Each row below holds a small network's activations on one input, seen along a few directions.
In each table, some parts of the input vary, and every possible input appears once, in random order.
A made-up example of a description, with smaller parts first: one of 6 places along a line, together with either a single point or (one of 2 separate values, together with one of 5 places around a ring) or one of 11 places along a line.
Shared parts are said once, and a part with two or three values counts as separate values.
In the rows, 128 means zero.

Other details of the inputs vary at random and push rows far along three fixed directions, the same in every table; ignore that.

Rows:
row 1: [117 137 102 156  94 190  83  91 145 171 148]
row 2: [162 144 126 111  84 181 127 131 195 187 140]
row 3: [109 100 172  67 161 129 169  95 129 144 135]
row 4: [199 113 102 110 102 122 145 223 148 150 120]
row 5: [ 88 125 134 177 122 128  58  44 114  95 125]
row 6: [160 112 122 128 136 104 135 175 107 101 112]
row 7: [145 147 135 140 149  77 131 191 130  90 126]
row 8: [111 139 125 212 146  65  79 148  92  29  98]
row 9: [122 101 102 144  90 187  99  92 118 176 133]
row 10: [148 112 103 112  77 206 131 133 144 213 140]
row 11: [ 82 125 117 184 112 148  39  47 120 117 124]
row 12: [107 107 138 114 122 168 133  92 118 158 125]
row 13: [159 111 109 157 128 106 123 185 107  94  98]
row 14: [130  94 120 133  96 165 103  86 138 147 119]
row 15: [ 79 135 121 188 138 115  64  87  91  95 126]
row 16: [120 139 112 155  84 186  79  90 157 162 132]
row 17: [161 112 108 110 104 170 146 160 137 177 136]
row 18: [170 104 109 147 109 102 108 179 127 111  98]
row 19: [108 146 131 135 135 144 133 126 124 139 155]
row 20: [125 146 190  89 194  55 186 165 137  84 135]
row 21: [190 153  95 132  98 156 131 206 173 164 142]
row 22: [151 145 139 149 147  82 140 186 139  79 121]
row 23: [106 161 187 101 196  77 196 173 116  83 134]
row 24: [ 85 135 135 196 123 116  67  82 112  74 105]
row 25: [171 164  24  92  42 164 120 116 207 213 138]
row 26: [ 88 169  59 228 125  18  73 111  80   5  58]
row 27: [104 108 166  76 158 137 175  92 106 151 152]
row 28: [120 102 132 114 102 178 120  86 139 162 121]
row 29: [122 142 122 129 121 148 107 124 143 153 148]
row 30: [ 77 132 125 176 130 140  63  52  94 105 136]
row 31: [139 104 112 137 112 148 106 117 111 139 122]
row 32: [ 89 146 179  82 181 120 179  97 115 133 172]
row 33: [203 113 113 117 110 115 159 222 152 131 111]
row 34: [ 90 143 184  83 181 123 180 100 136 124 158]
row 35: [115 158 134 147 142 120 140 168 112 117 137]
row 36: [120 105 122 138  99 173 107  92 124 159 114]
row 37: [106 129 183  74 151 145 152  51 166 149 159]
row 38: [172 102 107 147  99 127  99 146 128 122 104]
row 39: [ 98 163 117  63 145  93 195  63 165 129 134]
row 40: [167 162 105 133 129 112 145 234 128 143 149]
row 41: [179 116 105 118 110 143 150 198 136 154 123]
row 42: [ 92  96 124 171 133 114  75  84  80  98 100]
row 43: [102 109 179  68 177 122 184  93 103 131 144]
row 44: [115 149 117 160 111 155 101 130 128 138 134]
row 45: [153 112 144 129 137  90 153 182 121  89  95]
row 46: [145 109 131 128 115 127 137 154 128 120 106]
row 47: [114 100 187  63 170 114 181  87 124 120 135]
row 48: [156 149 111 166 132  95 105 186 116  86 124]
row 49: [ 79 102 179  67 168 138 175  69 107 159 152]
row 50: [109 100 134 109 129 155 124  89 115 163 133]
row 51: [187 159 105 128 125 116 144 229 139 133 143]
row 52: [108 168 123  67 175  45 204  96 137  90 128]
Each input here is: one of 4 separate values, together with either a single point or (one of 2 separate values, together with one of 6 places along a line).
Changing only the choice among 4 separate values turns row 22 into row 20. The same change can be made to row 39. Which row results? -> row 25
Changing only the choice among 4 separate values turns row 45 into row 33. The same change can be made to row 28. Which row results? -> row 13
List by row number the other rows that have the choice among 4 separate values in common with row 48. -> row 5, row 6, row 27, row 30, row 31, row 32, row 37, row 38, row 43, row 47, row 51, row 52
Which other rows does row 34 become when the place on the line of 6 takes its other values? List them by row number. -> row 1, row 8, row 19, row 21, row 22
Which other rows does row 46 become when the choice among 2 separate values takes its other values? List them by row number. -> row 24
Which other rows does row 34 become when the choice among 2 separate values takes its other values? List them by row number. -> row 41
